Each row below holds a small network's activations on one input, seen along a few directions.
Each table varies a few parts of the input and shows all the possible inputs, shuffled.
Descriptions start from the smaller parts, as in this example, which fits no table here: one of 5 places around a ring, together with either a single point or one of 9 places along a line or (one of 3 separate values, together with one of 6 places along a line).
Shared parts are said once, and a part with two or three values counts as separate values.
In the rows, 128 means zero.

Other details of the inputs vary at random and push rows far along three fixed directions, the same in every table; ignore that.

Rows:
r1: [149 111 129 126 141 126  67  99 149 139 112 149 135  96]
r2: [132 153 101 113 166 158  65 132 153 133 108 143 112 108]
r3: [159 137  99 118 141 175 165 136  87 139 153  98 101 131]
r4: [111 133 163 117 109  88  99 123 162 104 106 161 166 123]
r5: [127 151 137 109 117 178 169 122 134 107 141 127 130 132]
r6: [150 130 101 146 140 107 145 163  82 149 131 110 106 153]
r7: [151 123 109 158 147 101 124 131 104 153 117 110  93 131]
r8: [100 147  85 106 189 188 102 130 132 149 117 106 116  93]
r9: [132 121 119 148 112 107 163 151  77 135 141  87 107 147]
r10: [126 115 178 151 123  64 117 143 162 122 102 148 148 136]
r11: [110 142 121 121  90 179 172 127 127  98 150 112 110 144]
r12: [124 135 124 166 154  84 110 175 117 144 111  88  97 134]
r13: [115 120 176 137  85 108 147 112 167 105 117 161 159 128]
r14: [138 123 124  84 100 196 137  86 130 113 147 139 134 112]
r15: [130 107 134 116 122 119  70  87 165 131 128 161 165 114]
r16: [124 126 115  94 101 181 153 103 114 122 163 143 145 125]
r17: [112 135 128 134  99 134 171 136 139 118 148 115 130 155]
r18: [133 139 140 146 161  92 141 162 127 133 122 119 109 139]
r19: [126 141 134 162 113 109 183 145 117 126 125 107  98 152]
r20: [133 125 126 109 111 121 118 121 110 122 132 133 141 123]
r21: [140 110 156 139 139  72 131 134 111 137 127 139 136 142]
r22: [157 118  85 136 182 135  33 121 136 151 113 117  98  96]
r23: [ 89  92 159 135 119  80 158 119 115 132 120 144 188 138]
r24: [104 142 132 101 112 172 134 113 155 110 143 153 148 121]
Description of these inputs: one of 2 separate values, together with either a single point or one of 5 places along a line or one of 6 places around a ring.
Changing only the choice among 2 separate values turns r10 into r14. The same change can be made to r4. Which row results?
> r20
Change only the place on the ring of 6 in r22. List by row number the other rows that result.
> r6, r9, r15, r16, r20

Rows:
r25: [139 124 133 156 201 117  78 134 147 150  97 131 120 110]
r26: [ 96 120 145 178 112  98 158 143 136 125 113 124 135 151]
r27: [112 109 148 164 128  71 194 195 118 148 129 102 133 172]
r28: [145 125 151 144 150  72  67 137 175 155 109 130 126 116]
r29: [ 93 136 141 115  52 185 191  79 156  81 155 143 137 130]
r30: [105 137  90 117 173 170  64 128 155 151 119 134 112 108]
r31: [143 145  96 134 155 143 180 166  96 129 160 112 100 157]
r32: [122 123 192 100 101 112 100  70 181 104 135 192 172 115]
r33: [128 111 200 124  82  72  85 110 194 107 114 186 206 138]
r34: [147 129 118 151 158 123 110 140 158 144 114 102  99 108]
r35: [ 90 106 168 131 124  89 130 145 138 111 118 141 160 138]
r36: [146 161 118 119 161 121  97 138 135 150 111 123  84 111]
r37: [169 163  91 105 186 192  61 121 134 141 141 124  94 104]
r38: [125 139 106 142 177 159  89 147 123 134 104  90  97 105]
r39: [114 147 118  77 110 187 133  91 122 122 129 151 153  95]
r40: [158 122 132 154 113  87 164 149  96 134 109 116 100 156]
r41: [132 139 133 118 116 177 195 100 130 105 157 123 110 130]
r42: [150 122 113 103  84 192 174 120 108 123 164 113 119 132]
r43: [126 149 138 106 127 157 119  96 165 111 104 152 124  95]
r44: [128 124 134 155 148 129 128 149 147 142 109 108 130 127]
r45: [142 172  66 118 136 206 105 135 120 132 153 100  77 126]
r46: [119 105 129 183 101  61 182 165  89 142 140 117 122 161]
r47: [112 115 162  95  96 121  93 105 198  96 127 191 205 119]
r48: [156 175 101 115 146 160 122 154 107 134 123 110  88 131]
r49: [140 104 160 107  76 150 172  74 126  94 150 162 157 153]
r50: [159 102 128 131 122 123  89 113 152 136 111 133 133 126]
r51: [ 97 121 108 126 113 128 144 101 116 130 141 120 146 137]
r52: [132 135  72 121 145 166 187 145  83 153 156  62 100 143]
r53: [104 148 128 102 122 162 186 140 116 121 131 133 126 138]
r54: [120 127 129 145 149  74 105 170 129 115 118 126 131 139]
r55: [126 157 123  96 104 180 120 125 120  97 149 113 120 131]
r56: [133 104 130 144 110 102  74  97 155 125 109 152 136 133]
r57: [101 128 150  71 123 200 133  81 161 106 150 177 168 115]
r58: [126 111 134 163 100  73 218 175  82 152 145  83 138 168]
r59: [117 123 118 124 150 117  92 127 111 137 122 111 136 103]
r60: [148 112 126 142 135 104  98 145 101 132 123 110 108 123]
r61: [155 140  79  96 171 219 102 110 106 148 148 124  94  86]
r62: [134 126 144 158 167  21  89 173 146 135  84 161 149 139]
r63: [101 106 142 161 116  58 112 129 128 144 117 143 162 135]
r64: [130 106 151 117  95 119  94  97 138  98 116 140 143 127]
r65: [ 97 133 181 141  70 114 229 133 117  94 114 140 162 159]
r66: [ 97 119 180 134  55 115 218 115 127  73 144 122 145 151]
r67: [150 139 105 129 157 132 112 146 103 153 106 127 104 103]
r68: [128 142 137 147 122  93 159 164  99 127 141  78  86 149]
r69: [156 109 149 140 157  57  45 129 147 149  78 170 139 104]
r70: [149 113 113 143 140 118 126 155 117 157 127 113 119 119]
r71: [100 146 141  89  70 178 120  69 171  99 152 163 142 117]
r72: [140 142  72  87 191 201  90  88 114 151 141 112 115  98]
r73: [121 131  99 145 167  98  44 142 167 135 111 156 132 118]
r74: [108 105 140 138 159  57  76 126 123 135 104 119 156 118]
r75: [103 122 142  73  74 207 134  74 126  87 151 156 163  99]
r76: [122 131 122 145 132  74 199 156  74 144 121  92 125 160]
r77: [147 112 101 154 140 109  80 136 120 151 123 126  99 123]
r78: [140 137  84 122 156 170 189 144  64 155 165  85  98 135]
r79: [160 111 130 144 117 120 184 146  75 135 155 115 106 154]
Changing only one part turns r59 into r39. The same change can be made to r75. Which row results?
> r67
What do these inputs look like to the network?
> one of 5 separate values, together with either one of 5 places along a line or one of 6 places around a ring
Change only the place on the ring of 6 in r36. List by row number the other rows that result.
> r43, r48, r53, r62, r65
Change only the place on the ring of 6 in r41. List by row number the other rows that result.
> r25, r31, r32, r37, r57
